Each row below holds a small network's activations on one record, seen along a few directions.
Each row is followed by the record's values for the fields Y, F, D, W, M, E.
Other fields move the rows too, some of them a lot.
In the rows, zero is written as 500.
Random noise pushes rows far along 5 fixed directions. That doesn't count. These rows show it; they differ only by the noise:
[414 573 425 403 543 545 304 534 623 623 406 350 430 593 526 487 432 439
 381 364 415 637 545]
[430 473 547 535 525 456 457 587 588 532 619 514 580 497 685 543 581 483
 655 528 403 506 548]
[400 402 516 601 633 511 457 541 619 553 517 412 549 642 613 431 524 453
 621 382 389 638 568]
[547 691 447 323 434 404 222 576 552 635 560 492 430 431 435 609 678 395
 373 544 457 564 536]
[572 783 510 346 522 553 356 560 643 563 325 472 426 398 467 602 508 399
 379 518 385 598 667]
[434 498 446 399 340 326 379 498 447 577 779 491 570 324 660 608 607 539
 479 663 469 266 309]
[537 573 605 586 641 552 600 506 633 459 393 491 572 428 589 509 511 447
 617 530 337 545 654]

[655 595 525 548 507 515 580 368 407 445 315 392 438 426 382 434 386 560
 351 568 535 356 500]  Y=y1 F=f2 D=d1 W=w2 M=m2 E=e1
[506 483 580 583 548 550 669 450 461 483 358 507 463 506 528 483 363 544
 481 494 504 442 548]  Y=y2 F=f2 D=d2 W=w2 M=m2 E=e1
[546 518 564 608 535 511 591 484 488 458 369 558 475 505 364 524 596 482
 543 517 535 516 541]  Y=y1 F=f2 D=d1 W=w2 M=m1 E=e1
[368 283 482 669 487 504 541 528 514 515 531 311 469 699 713 353 356 711
 576 388 526 424 487]  Y=y1 F=f1 D=d1 W=w2 M=m1 E=e1
[395 387 360 354 359 388 229 533 448 627 667 464 390 608 454 469 529 579
 262 402 639 472 285]  Y=y2 F=f1 D=d2 W=w3 M=m1 E=e2
[575 490 529 441 465 419 674 484 395 487 615 682 489 404 607 681 614 655
 484 665 446 284 575]  Y=y2 F=f1 D=d1 W=w2 M=m4 E=e3
[590 688 542 475 473 613 468 485 512 470 355 451 456 366 430 517 367 481
 498 574 557 435 622]  Y=y1 F=f1 D=d1 W=w2 M=m2 E=e4
[495 598 496 445 458 556 537 529 505 478 502 537 469 381 567 607 489 570
 503 635 528 433 487]  Y=y1 F=f1 D=d1 W=w2 M=m1 E=e1
[537 594 552 419 580 607 596 535 542 518 366 626 471 531 484 588 455 515
 448 508 423 583 648]  Y=y2 F=f2 D=d2 W=w5 M=m4 E=e3
[647 583 433 494 607 511 526 466 544 480 439 511 551 430 323 506 593 373
 398 480 486 628 548]  Y=y1 F=f1 D=d1 W=w3 M=m1 E=e2
[514 596 538 431 395 585 523 563 536 473 423 609 479 396 606 598 492 593
 516 584 443 516 578]  Y=y2 F=f1 D=d1 W=w4 M=m5 E=e3
[486 401 445 471 449 459 528 482 430 492 570 597 436 561 505 518 613 484
 517 477 564 536 477]  Y=y2 F=f1 D=d1 W=w4 M=m3 E=e2
[613 687 470 405 353 436 523 399 417 467 432 574 436 324 365 509 551 509
 295 645 552 336 487]  Y=y2 F=f1 D=d1 W=w4 M=m3 E=e2
[652 697 523 380 474 531 470 510 532 514 332 604 472 405 388 640 536 485
 424 568 475 497 675]  Y=y1 F=f2 D=d1 W=w5 M=m4 E=e3
[436 348 447 641 631 506 694 338 413 464 543 459 583 455 467 411 444 542
 461 502 473 407 313]  Y=y1 F=f1 D=d2 W=w2 M=m1 E=e3
[372 544 441 346 447 601 368 606 535 575 507 553 507 544 506 532 426 480
 429 468 491 564 386]  Y=y1 F=f2 D=d2 W=w1 M=m4 E=e3
[482 563 531 518 463 630 460 529 583 470 285 495 469 558 514 402 318 508
 484 468 533 565 582]  Y=y1 F=f2 D=d1 W=w4 M=m3 E=e2
[678 691 697 596 550 560 633 561 603 391 246 550 481 310 498 523 447 513
 606 649 482 394 744]  Y=y1 F=f1 D=d2 W=w2 M=m1 E=e1
[504 479 538 463 522 543 502 494 469 513 517 425 570 450 602 470 479 499
 478 510 482 482 490]  Y=y2 F=f1 D=d2 W=w5 M=m5 E=e1
[496 492 439 361 437 470 483 371 415 532 545 457 459 364 425 556 460 506
 274 552 589 386 290]  Y=y2 F=f1 D=d2 W=w3 M=m1 E=e1
[624 569 461 591 490 493 573 278 476 406 282 312 490 353 401 357 305 547
 390 574 494 393 493]  Y=y1 F=f1 D=d1 W=w4 M=m2 E=e2
[776 644 578 502 534 373 613 419 397 454 634 685 578 199 380 611 765 512
 428 752 435 365 508]  Y=y2 F=f1 D=d2 W=w5 M=m1 E=e3
[460 420 397 511 508 472 332 428 473 598 624 409 460 648 267 401 586 450
 391 388 595 621 387]  Y=y1 F=f1 D=d1 W=w3 M=m1 E=e4
[429 518 469 439 443 603 518 448 536 404 386 441 469 458 523 483 261 621
 392 516 539 354 448]  Y=y1 F=f1 D=d1 W=w3 M=m1 E=e3
[302 460 341 356 398 509 344 613 453 566 646 545 422 594 479 540 545 512
 363 439 603 552 328]  Y=y1 F=f1 D=d1 W=w2 M=m1 E=e2
[544 516 459 502 445 473 483 319 429 517 472 326 473 398 299 382 504 473
 363 504 488 376 431]  Y=y1 F=f1 D=d1 W=w5 M=m5 E=e4
[661 568 562 450 492 436 552 539 460 530 601 591 529 316 507 634 697 479
 433 658 421 430 548]  Y=y2 F=f1 D=d2 W=w5 M=m4 E=e1
[518 487 514 412 404 429 494 505 424 538 725 504 649 309 692 600 549 566
 452 617 443 304 343]  Y=y2 F=f1 D=d2 W=w5 M=m4 E=e1
[723 664 592 525 449 306 493 655 462 510 579 686 460 392 533 616 733 524
 624 630 474 495 771]  Y=y2 F=f1 D=d2 W=w2 M=m2 E=e2
[298 485 515 467 473 593 536 545 546 519 375 447 434 617 770 533 191 597
 578 394 521 446 548]  Y=y2 F=f2 D=d2 W=w1 M=m2 E=e1
[578 394 593 725 608 502 783 496 532 398 505 611 612 532 669 481 532 563
 736 496 415 556 631]  Y=y2 F=f1 D=d1 W=w3 M=m2 E=e2
[386 502 574 553 545 693 399 583 674 521 321 387 382 763 571 331 272 516
 618 265 484 692 679]  Y=y2 F=f1 D=d2 W=w4 M=m3 E=e4
[518 763 535 293 359 582 360 657 650 530 385 608 423 437 501 663 399 363
 507 526 533 587 623]  Y=y1 F=f2 D=d2 W=w4 M=m2 E=e1
[450 388 421 524 511 483 457 407 496 574 514 329 424 653 445 358 416 602
 342 383 542 521 362]  Y=y2 F=f1 D=d2 W=w3 M=m1 E=e1

Here are new rows. What are their fields?
[439 366 497 571 578 558 526 516 464 526 472 413 422 645 498 401 421 495
 544 293 492 621 530]  Y=y2 F=f1 D=d2 W=w2 M=m2 E=e4
[341 421 549 573 527 597 622 514 586 483 432 471 518 612 620 507 338 545
 517 415 498 540 590]  Y=y2 F=f1 D=d1 W=w3 M=m1 E=e1
[434 683 476 240 259 575 367 594 518 537 580 568 403 407 729 728 320 631
 444 612 534 372 517]  Y=y2 F=f1 D=d1 W=w3 M=m2 E=e4
[545 511 504 515 653 618 652 353 565 443 289 359 509 469 459 435 337 471
 426 358 448 596 451]  Y=y2 F=f1 D=d2 W=w3 M=m1 E=e1
[642 627 522 486 353 393 329 554 467 573 465 535 408 459 349 528 616 467
 469 594 650 434 568]  Y=y1 F=f2 D=d1 W=w2 M=m2 E=e1
[507 338 514 499 541 438 650 438 363 521 666 528 582 429 581 557 593 562
 482 556 462 389 346]  Y=y2 F=f1 D=d2 W=w5 M=m4 E=e1
[528 356 474 670 575 356 555 414 371 531 594 517 497 602 279 346 639 461
 450 495 565 532 422]  Y=y1 F=f2 D=d2 W=w2 M=m2 E=e2
[407 363 514 595 543 482 604 426 512 520 508 434 521 591 538 383 500 530
 547 436 449 567 430]  Y=y2 F=f1 D=d2 W=w4 M=m5 E=e1
[592 419 513 554 550 413 590 473 471 539 624 529 580 475 543 593 686 505
 554 547 432 521 560]  Y=y2 F=f1 D=d1 W=w5 M=m4 E=e1
[491 414 500 522 467 453 432 463 481 512 534 360 543 478 524 415 463 520
 542 569 556 361 434]  Y=y1 F=f1 D=d2 W=w5 M=m5 E=e1
[316 530 548 435 350 540 366 697 698 508 528 523 486 560 711 581 391 541
 649 476 587 503 637]  Y=y1 F=f1 D=d1 W=w3 M=m1 E=e1
[358 464 429 353 346 485 397 603 481 492 631 528 533 518 688 567 443 573
 551 510 527 362 491]  Y=y1 F=f1 D=d1 W=w5 M=m5 E=e3
[679 560 512 582 561 470 597 307 415 389 558 472 616 288 197 460 644 360
 443 590 477 430 400]  Y=y1 F=f1 D=d1 W=w3 M=m1 E=e4
[688 479 565 672 599 444 524 460 456 487 543 567 568 464 155 391 714 302
 673 530 572 626 518]  Y=y1 F=f2 D=d2 W=w2 M=m2 E=e4
[567 428 494 555 442 410 536 397 362 426 611 498 477 421 309 471 659 510
 479 537 568 366 382]  Y=y1 F=f1 D=d1 W=w3 M=m1 E=e4
[580 712 607 500 567 572 572 616 605 484 278 650 415 506 433 648 631 450
 553 458 462 673 792]  Y=y2 F=f1 D=d1 W=w2 M=m1 E=e1
[487 657 512 403 383 575 398 610 631 534 409 495 423 539 588 504 324 534
 543 524 543 517 561]  Y=y1 F=f2 D=d2 W=w4 M=m3 E=e1
